A small network was shown many inputs. Here are its activations along a few directions, one row for each input.
In each table, some parts of the input vary, and every possible input appears once, in random order.
A made-up example of a description, with smaller parts first: one of 5 places around a ring, together with either a single point or one of 11 places along a line or (one of 3 separate values, together with one of 6 places along a line).
Shared parts are said once, and a part with two or three values counts as separate values.
(in the rows, 128 means zero)

Other details of the inputs shift rows strongly along two fixed directions, in all tables alike. That doesn't count.

A family of inputs:
r1: [100 106 148 124 133 124 152 124 111 124 138 126]
r2: [113 132 135 132 131 118 140 136 119 133 145 140]
r3: [218 118  97 153 123 110 160 150 136 121  83  82]
r4: [198 107 119 169 143  93 182 168 105 114 125  84]
r5: [123 112 125 100 114 139 123 112 149 139  96 123]
r6: [112 132 133 132 136 121 135 130 113 122 145 136]
r7: [136 132 117 105 122 129 104 128 149 145 110 130]
r8: [133 135 116 118 117 142 106 114 148 134 109 129]
r9: [113 130 135 131 132 118 136 139 115 136 143 139]
r10: [135 133 113 103 125 132 103 124 142 133 110 130]
r11: [134 133 115 115 122 142 102 112 145 125 112 126]
r12: [140 127 124 114 123 145  98 114 147 128 115 127]
r13: [114 128 142 142 129 132 135 129 120 130 149 133]
r14: [111 133 134 136 131 121 139 133 116 131 142 139]
r15: [112 129 140 143 132 132 136 130 119 128 144 135]
r16: [112 132 137 136 133 126 134 128 115 119 147 133]
r17: [111 133 138 140 128 126 138 130 118 127 144 136]
r18: [113 133 136 130 138 119 135 132 114 124 144 135]
r19: [111 131 136 136 134 122 134 129 115 120 145 134]
r20: [139 128 125 118 118 146 102 116 150 137 112 130]
r21: [115 127 141 138 134 132 132 127 117 121 151 130]
r22: [132 137 115 115 116 137 107 118 148 134 106 131]
r23: [113 130 134 128 136 118 136 134 116 124 147 137]
r24: [134 132 118 115 124 146 102 115 146 124 110 126]
Each input here is: one of 2 separate values, together with either a single point or one of 11 places along a line.
Question: Changing only the choice among 2 separate values turns r11 into r8. The same change can be made to r18. Which row results?
Answer: r3
Question: Which other rows does r7 become when the choice among 2 separate values takes its other values? List them by row number.
Answer: r4
Question: Which other rows does r17 become when the choice among 2 separate values takes its other values? List them by row number.
Answer: r16

A family of inputs:
r25: [133 126 136 140 138  99 134 132 100 133 142 130]
r26: [116 127 128 130 147 124 161 147 110 119 130 128]
r27: [126 128 147 141 129  99 153 132 122 138 139 129]
r28: [128 108 139 138 142 119 134 123 104 108 143 118]
r29: [126 114 128 128 118 113 158 148 120 130 150 135]
r30: [142 136 138 157 141 141 147 146 120 134 144 150]
r31: [ 37 147 161  80 123 136 106 113 143 147 172 188]
r32: [ 59 155 119  55 132 158  60 100 160 136 112 172]
r33: [ 42 140 161 124 129 166  77  93 129 136 170 188]
r34: [160 168  84 134 109 130 100 116 153 125 116 108]
r35: [142 114 112 110 124 152 127 110 148 118  78 102]
r36: [126 125 125 132 150 108 140 146 111 108 142 132]
r37: [132 138 143 159 127 137 132 130 114  97 148 122]
r38: [117 115 131 142 110 104 158 137 118 141 140 129]
r39: [120  97 140 136 111 125 158 125 121 123 144 120]
r40: [136 109 152 134 137 124 144 119 110 124 148 119]
r41: [132 138 141 171 132 132 146 135 117 144 133 144]
r42: [141 132 103 115 123 131 125 121 146 135  71 111]
r43: [126 127 130 144 141  98 133 134 101 125 139 128]
r44: [143 127 140 126 144 111 143 142 109 130 153 134]
r45: [173 138  99 135 124 145  97 133 154 130 104 139]
r46: [112 108 141 134 128 139 164 126 106 120 125 115]
r47: [122 103 152 147 140 139 129 150 120 138 150  98]
r48: [ 28 130 158  93 138 145  84  91 124 120 161 171]
r49: [143 130 104 111 111 135 128 123 140 143  72 113]
r50: [129 119 139 138 147 126 129 173 119 145 157 113]
r51: [169 131 115  98 121 124 118 129 162 132 103 124]
r52: [131 135 131 177 132 120 132 137 114 135 141 144]
r53: [135 120 150 165 133 153 147 123 120 127 138 134]
r54: [119 126 144 142 119 102 162 134 129 140 136 128]
r55: [154 111 125 109 104 139 129 108 167 128  96 107]
r56: [135 108 145 134 139 120 135 120 103 116 146 120]
r57: [162 114 128 108 114 136 119 106 162 126  98 108]
r58: [152 129 101  97 119 143 128 134 142 132  83 119]
r59: [147 122 100 111 101 129 127 122 148 146  84 116]
r60: [169 166  81 121 118 138 101 127 155 115 127 114]
r61: [139 154 131 150 134 124 132 153 113 104 154 137]
r62: [117 127 129 146 142  99 140 135 108 118 132 127]
r63: [109 130 130 147 144 108 152 136 108 123 124 122]
r64: [ 72 171 115  84 107 175  48  75 166 126 147 152]
r65: [163 160 106 135 110 132  96 127 148 119  96 120]
r66: [167 132 115 111 120 119 107 116 145 146  95 117]
r67: [144 116 111 113 128 145 118 109 149 111  82 102]
r68: [116 100 137 134 118 134 162 125 113 124 137 118]
r69: [156 122  97  97 109 138 127 134 149 136  96 122]
r70: [142 124 133 126 147 108 135 143 102 122 152 135]
r71: [135 125 127 130 150 107 133 146 103 115 149 134]
r72: [120 121 142 152 139 117 128 162 117 156 146 108]
Question: What is each input in this table made of?
Answer: one of 3 separate values, together with either a single point or one of 4 places along a line or one of 11 places around a ring
Question: Changing only the choice among 3 separate values turns r32 into r67. The same change can be made to r31. Which row results?
Answer: r55
Question: Changing only the choice among 3 separate values turns r70 into r25. The same change can be made to r36. Which row results?
Answer: r62
Question: A walk changes only the place on the line of 4. It starts at r53 and steps to r33. List the rest of the walk in order.
Answer: r37, r64
Question: Which other rows does r38 become when the choice among 3 separate values takes its other values? List them by row number.
Answer: r29, r39
Question: A walk changes only the place on the line of 4. It starts at r41 and steps to r52. List the rest of the walk in order.
Answer: r65, r34

A family of inputs:
r73: [117 139 132 140 137 119 134 141 114 130 145 132]
r74: [119 118 143 137 123 132 144 128 120 125 144 127]
r75: [116 132 131 131 138 119 139 134 111 121 144 129]
r76: [125 141 114 118 119 125 110 121 142 128 118 132]
r77: [121 131 136 138 130 131 135 135 118 119 153 131]
r78: [118 130 135 142 139 131 130 136 116 118 150 127]
r79: [132 124 128 124 114 141 114 110 142 133 118 126]
r80: [114 121 139 145 136 136 141 127 117 122 137 130]
r81: [116 136 129 132 130 118 145 131 117 123 147 133]
r82: [113 133 132 138 137 114 131 136 112 121 143 130]
r83: [136 125 124 114 122 130 120 133 143 144 112 136]
r84: [136 139 122 130 120 139 103 114 140 128 124 133]
r85: [128 121 125 113 124 127 112 119 137 135 111 122]
r86: [138 137 119 114 127 128 108 133 144 139 125 133]
r87: [130 123 126 115 117 146 119 120 143 129 118 124]
r88: [131 138 118 126 131 145 105 119 138 121 118 132]
r89: [113 130 136 138 126 120 149 134 122 137 139 131]
r90: [113 120 137 129 133 122 148 130 114 126 135 124]
r91: [132 134 119 115 129 124 102 122 135 130 119 127]
r92: [134 130 119 112 126 123 105 128 142 130 122 132]
r93: [121 143 128 142 128 117 142 142 119 133 142 142]
r94: [127 123 124 122 128 148 114 119 141 126 112 123]
r95: [116 143 130 141 129 117 140 138 120 132 149 136]
r96: [134 128 124 116 124 132 117 128 137 144 109 131]
r97: [135 140 121 130 123 141 104 115 140 127 121 136]
r98: [231 109  96 172 119 104 188 162 130 122  81  75]
r99: [121 139 131 140 136 119 136 144 113 131 139 138]
r100: [117 127 136 138 131 122 145 141 115 136 131 134]
r101: [129 133 133 136 135 116 136 148 119 135 146 142]
r102: [134 134 118 108 130 130 110 120 135 130 121 126]
r103: [132 128 125 115 125 132 115 124 139 143 113 124]
r104: [124 125 133 127 137 116 139 137 117 125 150 133]
r105: [134 143 132 115 129 134 108 115 145 118 121 131]
r106: [123 122 133 126 138 116 139 136 113 119 145 136]
r107: [115 132 128 131 131 117 145 130 113 116 141 135]
r108: [121 130 136 140 134 131 131 137 117 120 152 126]
r109: [117 114 139 126 136 120 145 128 109 124 134 127]
r110: [133 123 127 120 114 142 117 112 142 131 119 124]
r111: [124 124 119 108 117 132 128 115 139 126 107 128]
r112: [117 118 142 137 130 134 140 133 119 126 144 122]
r113: [126 136 134 139 137 117 133 143 112 135 143 138]
r114: [130 118 125 110 123 126 115 124 143 135 114 127]
r115: [133 130 118 107 130 129 110 119 131 124 116 129]
r116: [124 132 137 143 128 127 133 127 116 121 154 131]
r117: [125 127 119 109 117 133 128 116 143 133 111 126]
r118: [122 136 135 138 139 117 131 139 114 134 149 132]
r119: [137 136 121 126 118 138 105 113 140 128 126 131]
r120: [229 106  99 170 127 106 181 161 127 119  82  64]
r121: [131 126 127 128 119 144 114 112 142 133 113 131]
r122: [127 122 126 119 125 146 113 121 142 128 115 120]
r123: [117 117 140 127 135 121 145 129 113 130 138 124]
r124: [108 123 136 137 125 116 146 129 120 128 137 129]
r125: [130 136 118 124 132 145 104 122 139 121 120 127]
r126: [131 115 123 103 124 130 123 121 138 129 111 129]
r127: [129 127 125 126 123 146 115 114 140 130 110 131]
r128: [135 135 122 118 117 141 109 120 141 125 127 129]
r129: [128 133 115 108 128 131 113 121 131 119 112 129]
r130: [132 140 119 129 127 143 105 117 139 125 119 136]
r131: [112 117 136 128 134 122 148 129 110 120 130 126]
r132: [120 114 139 125 133 119 148 134 119 130 141 128]
r133: [117 125 153 135 136 125 144 124 123 119 139 128]
r134: [119 121 143 149 127 130 139 122 118 128 142 131]
r135: [109 120 138 136 133 117 140 132 114 127 134 125]
r136: [134 124 124 112 123 130 118 129 145 144 116 129]
Question: Changing only one part turns r115 into r109. The same change can be made to r82. Which row results?
Answer: r135
Question: What is each input in this table made of?
Answer: one of 2 separate values, together with either a single point or one of 11 places around a ring or (one of 4 places along a line, together with one of 5 places along a line)
Question: Which other rows does r88 become when the place on the ring of 11 takes its other values? List them by row number.
Answer: r77, r78, r84, r97, r108, r116, r119, r125, r128, r130
Question: A walk changes only the place on the line of 4. It starts at r93 and steps to r99. List the rest of the walk in order.
Answer: r113, r101
Question: A walk changes only the place on the line of 5. It starts at r126 and steps to r132. List the rest of the walk in order.
Answer: r114, r136, r83

A family of inputs:
r137: [ 76 125 159 193 127 144 158 133  95 150 139 132]
r138: [ 77 181 101  59  98 131  56 108 166 148 127 182]
r139: [235 104 128 192 146  73 185 164  90  91 145  71]
r140: [ 78 185 103  50 109 131  60 105 162 137 123 181]
r141: [104 159 129 148 135  89 160 153 113 138 182 160]
r142: [ 60 175  88  60 146 136  47 115 150 131  98 179]
r143: [226 120  79 100 122 159 111 122 165  92  65  58]
r144: [ 97 158 117 131 146  89 157 148  91 119 178 145]
r145: [ 88 119 157 168 109 123 169 108 101 109 163 133]
r146: [ 86  50 185  92 147  75 182 142  91 165 140 122]
r147: [234 113  83 119 105 160 117 125 193 120  79  78]
r148: [240 125  96 134 104 123  85 133 185 137  74  88]
r149: [ 98 119 145 154 182 104 115 141  81 105 163 136]
r150: [227 112  71 103 116 159 114 120 170 100  74  62]
r151: [ 68 147 132  88 118 202  44 117 167 171 115 154]
r152: [103 119 158 136 138 137 157 138 102  96 188 129]
r153: [102 119 164 157 127 142 155 153 121 122 188 135]
r154: [109 157 126 155 128 102 157 165  99 154 173 176]
r155: [ 59 145 120  75 103 171  69  50 159 126 110 151]
r156: [ 66 155 146 105 102 187  73  70 177 166  92 174]
r157: [ 90 163 131 166 142 107 144 181  94 165 154 152]
r158: [245 123  88 128 113 122  89 119 183 135  81  89]
r159: [100 157 127 128 159  91 149 157  80 105 160 158]
r160: [222 107 130 225 152  95 170 192  89 142 124  70]
r161: [ 55  42 185 108 120  98 231 114  97 153 109 113]
r162: [223  90 122 194 127 112 211 175 102  87 148  61]
r163: [ 99 161 136 153 125  91 156 168 115 139 175 159]
r164: [238 111  79 127  98 173 114 137 177 137  70  95]
r165: [213 118  92 148  77 148 128 106 189 124  43  82]
r166: [125 125 157 167 138 115 127 142  96 151 186 161]
r167: [ 64 147 132  75  93 168  71  55 165 121 107 160]
r168: [106 127 171 165 147 155 158 152 116 141 172 142]
r169: [102 117 157 132 161 142 147 142  86  86 172 132]
r170: [104 168 144 161 145 104 159 167 110 158 159 167]
r171: [ 89 151 122  62 129 146  28  77 155 138 140 157]
r172: [ 93 150 133  71 108 144  26  86 164 145 141 166]
r173: [ 71 190  98  47 125 134  56 102 152 134 118 168]
r174: [ 82 127 154 155 136 125 168 101  87  94 154 120]
r175: [ 87 158 129  59 135 146  26  79 150 130 131 153]
r176: [241 121  87 109 137 123  78 122 150 101  59  86]
r177: [ 91 121 158 175 119 126 174 105 114 122 168 139]
r178: [ 69  82 150  79 134  62 214 166  91 169 125 138]
r179: [119 137 175 173 155 117 129 145 108 155 173 151]
r180: [223 114  81 150  80 159 129 104 172 139  41 100]
r181: [206  94 126 204 144 102 219 142  77  67 102  68]
r182: [213 105  69 114 143 162 101 136 162  89  46  69]
r183: [ 69 112 145 169 157 128 158 115  84  91 134 131]
r184: [ 71  39 182  83 139 113 213 148 101 149 140 108]
Question: What is each input in this table made of?
Answer: one of 4 places along a line, together with either a single point or one of 11 places along a line
Question: Changing only the place on the line of 4 turns r144 into r155. The same change can be made to r173. Which row results?
Answer: r174
Question: Which other rows agree with r176 in the place on the line of 4? List them by row number.
Answer: r139, r146, r148, r149, r158, r160, r166, r171, r172, r175, r179
Question: Which other rows agree with r150 in the place on the line of 4? List them by row number.
Answer: r143, r147, r151, r152, r153, r162, r164, r168, r169, r182, r184

A family of inputs:
r185: [216 129  83 132 112 144  99 109 159 101  79  87]
r186: [218  89 103 133 106 126 170 140 161 135  75  76]
r187: [ 90 116 163 158 133 146 137 128 114 138 155 133]
r188: [125 134 135 187 145  96 202 170  77 123 162 134]
r189: [197 120  86 112 105 115 132 122 162 148  45  92]
r190: [ 80 169 130  91 125 154  68  93 147 115 147 165]
r191: [149 140 124 103 150 111  80 153 132 143 150 139]
r192: [127  96 163 186 159 117 182 151  76 100 173  99]
r193: [120 124 114  63  87 145  87  99 179 160  75 138]
r194: [136 142 150 203 137 105 192 157  89 111 181 127]
r195: [187 118  86  93 120 113 119 114 152 126  54  89]
r196: [ 54 109 174 116 151 144 134 125  96 124 172 147]
r197: [204  93  95  91 113 136 131 120 170 119  69  79]
r198: [ 78 143 147 115 113 167  69  84 154 145 133 167]
r199: [128 118 141 192 146  76 215 173  77 124 150 121]
r200: [ 51 171 130 109 117 150  91 116 139 145 158 178]
r201: [ 70 167 115  85 125 151  72 107 143 121 143 162]
r202: [124  91 157 152 141  83 205 154  75 109 165 109]
r203: [205 111 109 151 128 137 122 116 140  99  92  87]
r204: [ 30 146 145  93 144 117 107 115 110 128 155 176]
r205: [ 68 161 115  75 132 144  79 107 134 127 128 171]
r206: [ 77 159 150  95 137 127  62 142 139 179 175 188]
r207: [148 122 150 219 135 107 195 152  80 111 180 116]
r208: [191 104 106 116 109 159 121 127 167 143  56  91]
Question: Changing only one part turns r208 into r196. The same change can be made to r189. Which row results?
Answer: r195
Question: What is each input in this table made of?
Answer: one of 2 separate values, together with either a single point or one of 11 places around a ring
